These are the activations of a small neural network, seen along a few directions. Each row is one input.
In each table, some parts of the input vary, and every possible input appears once, in random order.
A made-up example of a description, with smaller parts first: one of 8 places around a ring, together with either a single point or one of 11 places along a line or (one of 3 separate values, together with one of 6 places along a line).
Shared parts are said once, and a part with two or three values counts as separate values.
(in the rows, 128 means zero)

Table:
r1: [149 113 110 190 106 128 153 110 119 151 143 137 119  97 156 133 122]
r2: [138 117 138 175 150 149 138 123 123 134 116 145 137 127 153 128 126]
r3: [134 133 121 122 126 134  88 118 108 110 112 102 101 144 105 119 112]
r4: [102 134 127  98 146 120 120 163 141 153 140 166 143 155 149 134 121]
r5: [146 125 103 173  96 132 139 124 119 118 133 102  99  70 129 152 133]
r6: [104 141 162 129  98 126 169  66 149 122 156 143 218  97  38 110 156]
r7: [126 128 137  64 129 110 125 152 135 112 122 102 103 146 136 124 141]
r8: [101 154 121  80 137 127 114 179 135 112 136 136 116 129 122 143 123]
r9: [143 123 119 136 138 134 100  99 115 147 118 133 129 169 135 108 109]
r10: [132 113 140  82 140  97 133 137 139 149 125 129 134 173 164 116 134]
r11: [132 128 132 159 142 150 129 136 125 100 107 112 110 102 122 142 130]
Describe the family of inputs behind these rows.
> either a single point or (one of 2 separate values, together with one of 5 places along a line)

Table:
r12: [112 133 137 122  89 106 180 100 159 128 160 127 178  76  77 136 159]
r13: [138 129 134 157  92 145 118  87 113  82 114  72 112  75  60 131 145]
r14: [ 76 148 160  27 167 118 106 172 147 122 130 159 151 192 109 110 126]
r15: [155 111 135 188 116 139 160  41 122 172 146 163 187 142 127  88 128]
r16: [155 111 128 235 116 152 168 110 116 124 126 130 115  70 148 141 127]
r17: [107 135 140  33 122  91 134 178 141 131 148 130 123 155 149 126 142]
r18: [152 109 103 143 166 136 113 178 120 139 100 121  69 141 219 149 119]
r19: [ 95 156 159 112 127 139 148  96 153 115 143 153 221 114  45 123 151]
r20: [140 143 110  64 138 121  86 161 114  85 102  74  58 155 128 127 114]
r21: [136 135  87 127 142 141  87 179 116 133 116 127  64 139 179 156 104]
r22: [136  97 136 111 158  98 102 122 128 185 114 153 141 217 186 105 108]
r23: [134 129 106 218 103 149 135 113 107 120 139 128 117  60 108 144 114]
The inputs of r22 and r15 match in every part but one. If r17 is changed in the same way as r22 into r15, which row does it become?
> r12
Describe the family of inputs behind these rows.
> one of 2 separate values, together with either a single point or one of 5 places along a line
Which other rows does r20 become when the choice among 2 separate values takes its other values? List them by row number.
> r13

Table:
r24: [122 128 156 133 126 136 141  88 133 113 125 123 168 120  79 110 145]
r25: [126 126 138  64 144 108 119 128 134 156 134 150 148 198 154  99 126]
r26: [143 118 115 221 107 146 151  95 113 147 145 149 139  83 134 131 120]
r27: [142 123 110 142 106 127 146 139 127 117 133 104  88  86 143 146 137]
r28: [156 123 126 188 121 151 137  99 110 112 116 113 112 105 124 123 122]
r29: [ 94 147 138  70 153 120 129 176 145 125 138 156 137 152 131 129 124]
r30: [147 101 119 123 151 109 103 144 120 157 106 123  92 179 194 124 110]
r31: [118 129 140 164 114 131 161  81 148 148 146 156 200 103  88 128 143]
r32: [144 134 101 134 133 140  90 135 110 108 107  96  84 128 128 137 111]
r33: [113 136 140  91 103 103 152 135 143 115 147 116 149 103  99 135 150]
r34: [108 143 137  83 123 127  97 126 126 109 125 116 129 147  81 119 126]
r35: [124 128 116 123 156 138 110 190 127 127 114 134  90 132 181 156 122]
The inputs of r30 and r26 match in every part but one. If r25 is changed in the same way as r30 into r26, which row does it become?
> r31
Describe the family of inputs behind these rows.
> one of 2 separate values, together with one of 6 places along a line
Which other rows does r34 become when the choice among 2 separate values takes its other values? List them by row number.
> r32
Which other rows does r29 become when the choice among 2 separate values takes its other values? List them by row number.
> r35
